[[ 19  75 -15  15 -13  -6  -1  25   1 -30  15  -8  26  16  -8  16]
 [  0 -12   7 -28  10  15  -4 -27  -8   5 -12  11   7   5   7   2]
 [ 21  21 -27 -13 -12  15   2 -16   5 -18   0 -21  25  13 -16  17]
 [-24 -19 -15  20 -30 -12   7 -20   9   9   1 -25 -26 -30 -37 -32]
 [ 14 -53 -16  -3 -29  13   4  -4  17  53  -9 -24  11  19 -15   9]
 [  2  -8 -39   5 -50   7   0  -8  24  10   1 -55   4   8 -37  11]
 [ -3  40 -21   0 -15  -3   0  -4   1 -27   0 -18   0   1 -19  -4]
 [-12 -24 -19   0 -31  -2   1 -43  16  11  -9 -32 -21 -18 -38 -15]
 [-19   2  17 -14  18  -1   1 -17 -17  -3 -10  20 -15 -19  15 -19]
 [ 23   5 -34 -18 -26  17  -4 -13  14  -2   0 -32  27  25 -19  26]
 [ -4  24 -27   6 -30  -5  -2 -10  11 -16   0 -34  -1  -6 -30  -8]] ==> -8

[[-10   3  -7  -5   6  -2   1 -24  -8   2   9 -13   3]
 [ 15 -12   4  -4  13   4 -12  36   5 -13 -25   9   9]
 [ 14  -8  -5 -13   6   4 -13  28  -6 -13 -16  -5   1]
 [-10  25 -14  -4 -23  -1  13 -44 -17  13  54 -24 -26]
 [ 17 -11   1  -9  14   5 -14  36   1 -15 -23   4   7]
 [-15  20 -11   0 -20  -3  14 -41 -13  16  42 -20 -17]
 [ -6  -1   3   5   2  -1   0 -19   4  -2  -2   3  10]
 [  9 -16  12   4  26   2  -7  38  14  -7 -33  19  16]
 [ 22 -27  21  -2  44   4 -17  72  25 -16 -59  39  35]
 [ 14 -16   0  -9  24   1 -10  61   0  -5 -32   4   2]
 [  0  -2  -6  -7  -2   0  -4  -1  -7  -3  -3  -7  -1]] ==> -13

[[-30  71 -15  35  39   8 -28 -74]
 [  7  12  19 -17 -11  20  20   7]
 [-35  41 -24  45  39   0 -40 -37]
 [ 11  -6   5   7  -9  19  -2  16]
 [-40 -25 -45  53  37 -42 -60   3]
 [-48  15 -47  76  52 -18 -72 -27]
 [-20  36 -13  30  25  10 -24 -32]
 [  2  20   8  14  -1  33  -5   5]
 [ 39   5  47 -53 -41  39  58  20]] ==> -28

[[-15  37  12  10 -35 -29   5  21  13 -18   8 -46  -7 -17   1]
 [ 18  31   0  -2 -32 -18  32   0 -18 -10 -16 -41 -17 -13  26]
 [-10  40  -1  13 -42 -37  25  18  20 -26  -9 -70   3  10 -31]
 [-27  27   6  17 -57 -26   2  25  23 -29  -6 -57   1 -15   0]
 [ -6  18  -2 -10 -18 -35  29  20   3   3   9 -32 -36 -32  40]
 [-20  41   9  11 -40 -25   8  26  28 -31  -2 -79   3   3 -27]
 [ -2  41   3   3 -34 -40  29  17   3 -12   1 -51 -19 -16  10]
 [-31  16 -10  -1 -14 -45  15  28  31 -10  14 -39 -20  -7  -2]
 [  2  19  -1   5 -31 -24  23   9   1  -6  -8 -31  -5  -7  -2]
 [  5  43  -5   1 -47 -49  47  14  -3 -13 -10 -62 -26 -17  20]] ==> -17

[[ 26 -46 -10   6 -62  14   1 -79  12 -28]
 [ 26 -11 -10 -31 -90  14   1 -86  12 -28]
 [ 29  -6  19   6 -27  14   1 -86  12  38]
 [ 26 -12 -10  62 -27  14   1 -15  12 -28]
 [ 14 -11 -10   6 -26 -10   1 -64  62  58]
 [ 26 -11 -11   6 -27  -4 -56 -86 -10 -28]
 [ 26 -11 -10   6 -42  14 -25 -92  12 -28]] ==> 12
---
[[  4   1   7 -52 -79 -42   7]
 [ -4 -19 -14  55  10  48 -16]]: 48

[ 53 -54  -7   4 -38 -96]: 4

[ 13  60 -43 -78]: 13

[  2 -47  34  -8  82  57 -25]: 57

[[ 77  32 -63   9  17  -3]
 [ 23  33 -30   9  22 -18]
 [ 28  42  96  30 -18  -9]]: 77

[[ 51 -49 -25  42]
 [-32  61 -43  -5]
 [ 18  23  70  17]]: 61

[ 34 -65 -26  14  80  17 -33]: 34

[-21  59   9  39  -8  85]: 59

[  7 -97  97 -69]: 7

[  0  59   5  78 -40  14]: 59
---
0.02,-0.02,0.11,-0.02,-0.17,0.06
-0.08,0.10,-0.07,0.04,-0.09,0.14
-0.06,-0.03,-0.10,-0.17,0.04,-0.16
Out: -0.03

-0.12,0.17,0.15,-0.11 Out: 0.17

-0.04,0.17,0.05,-0.09
-0.14,0.16,0.04,0.00
Out: 0.16

-4.24,-13.26,6.27,11.58 Out: -13.26

-13.4,-2.8,-6.0,10.6,4.2,11.1 Out: -2.8

17.4,17.9,9.8,-14.6 Out: 17.9

-14.275,5.567,15.180,-9.790,-9.397,-8.634 Out: 5.567

-1.737,-1.124,1.040,-0.149 Out: -1.124

-0.06,-0.01,-0.02,0.11,-0.18,0.03 Out: -0.01
---
array([ 70, 694, 799, 837, 703, 539]): 70, 539

array([2884, 6753, 5351, 8007]): 2884, 8007

array([5132, 8361, 2380, 9077]): 5132, 9077

array([-23,  29,  -1, -14,  -8, -28, -12]): -23, -12

array([[8, 2, 4, 1, 6, 4],
       [5, 6, 3, 6, 5, 4]]): 8, 4

array([-42,  22,  44, -47]): -42, -47

array([82, 21, 27,  6, 10]): 82, 10
---
[[-37 -36  18 -21  69  34]
 [ 14   9   2   6 -24 -38]] --> 69, 34

[[-24 -30  94   2 -26]
 [ 20 -78 -25  20 -15]
 [ 71  64  79  78 -46]] --> 94, 79

[[  1  18 -53  91 -20]
 [-29  21  19   9 -18]] --> 91, 21

[72  6 66  8] --> 72, 66

[ 79 -87 -31 -19  90  76 -13] --> 90, 79

[ -6  15  -8  26 -71  16   8] --> 26, 16

[[ 77  45  32   4]
 [  4   1   6   0]
 [ -2   0 -10  -3]] --> 77, 45

[-19 -69   2  16 -12] --> 16, 2
---
[52 40 91 86] value 40
[ 57  73 -16  31  -9  52] value 73
[-20 -38 -49  -5  79] value -38
[ 57  91  41 -13 -91  -6  81] value 91
[-77  23  49 -43] value 23
[-24  73  45  -8  17] value 73
[  4  17 -95  -4  51   2  11] value 17
[-22 -25  16  63 -29 -68  69] value -25
---
[38, -29, 26, 43, 49, -19] | 26
[726, 228, 954, 788] | 726
[44, 6, 23, 65, 78] | 6
[[334, 150, -383, 289, 194, -735, 270], [639, -402, -415, 981, -2, -656, 933]] | 981
[6, 2, 7, 9] | 6
[[113, 116, 149, 3, 225], [117, 110, 146, 25, 226], [72, 137, 89, 100, 10]] | 137
[826, -846, 588, -249] | 826
[[24, 26, 42, -18, -8, 21], [30, 7, 45, -29, -19, 13]] | 45
[[58, 109, 170, 242, 140, 249], [246, 239, 175, 140, 194, 160]] | 175
---
[[ -3   7  -9 -15   0  11   9]
 [  5  -4 -13 -16  34   8  74]] >> -3

[[-11 -31  64 -65]
 [ 40  62 -38  19]
 [ 28  75 -57  36]] >> 40

[[ 36 -65  31 -13 -82 -27]
 [-12  59 -52  55  73  36]
 [  0 -36  24 -33 -15  46]] >> -12

[[-77  -3 -28 -26 -35]
 [-58 -32 -15 -23 -10]
 [-62 -13 -26  17 -22]] >> -58

[[ 73  36  39 -46 -69 -71]
 [ 60  57 -11  -6 -64 -54]] >> 73

[[ 31 -22  13  73  41 -31 -31]
 [-29 -79 -20 -74  -7  70 -27]] >> 31

[[-52 -41 -69 -21]
 [ 25  24 -16 -15]
 [ 39  -5  37  10]] >> 25
---
[[4951 7795 7960 2749]
 [8188 6964 6079 8893]] 7960

[21 61 40 41 19 88 96] 40

[7 0 5 3 4] 5

[203  88 162 123 233 148  11] 162

[[ 50 -28  44  23  39]
 [ 50 -28  44  23  39]] 44

[-656 -892 -987 -417  122  526] -987

[[9 3 3 5 6 3]
 [5 1 4 4 5 2]
 [2 4 4 7 5 5]] 3

[[68 68 28  8]
 [19 14 96 94]] 28

[21 18 90 16 52] 90

[542 821 635 126 283 608 448] 635
---
[[ -15.120  -10.225  114.902  -56.077]
 [   9.388   11.740  118.960 -141.879]] ⇒ -10.225

[[ 1.58  0.61  0.60  0.66]
 [-1.14  0.82  0.82 -1.35]
 [ 1.48 -0.81 -0.70  1.46]] ⇒ 0.61

[-10.828  -8.752  10.054   1.979] ⇒ -8.752

[[-0.12 -0.04 -0.09 -0.02]
 [-0.09 -0.07  0.12 -0.08]] ⇒ -0.04

[  0.3 -16.3   1.5  12.8] ⇒ -16.3

[-0.092  0.131  0.021  0.157] ⇒ 0.131
---
 1.07  -0.72  -0.05  -1.36   0.82   0.90
 0.74  -0.72   1.99  -1.36   2.03   0.90
gives -0.05

 -2.0    6.7   18.9    7.7   10.6   13.9
-15.8  -15.5   17.5   -4.5   -3.6   12.7
  3.5    9.8   -3.4   13.1   -1.1   -0.2
gives 18.9

 16.5    1.9  -10.4    7.7   11.3   -4.4 gives -10.4

 1.708  -1.067  -0.565   1.557   0.149  -0.895   0.771 gives -0.565

  -1.115    55.478   218.824   218.074    30.409   129.041   -24.933
  -2.472  -140.700    80.328  -117.404   -37.972     8.555   -14.006
gives 218.824

  4.524  -12.437   10.632   20.345  -10.167   -0.927   -8.904 gives 10.632

-0.094  -1.826   0.160  -1.453   1.827   1.338 gives 0.160

  3.355    3.568   11.579    4.369   -2.065  -14.062
  8.295    1.410    1.181    5.785    4.252    8.039
 -0.691   -2.868   14.474   10.764   -3.473  -15.444
gives 11.579

-1.12   0.09  -1.25   1.09   0.70   0.50  -0.68 gives -1.25

 0.923   1.026   0.507  -0.982   0.357 gives 0.507
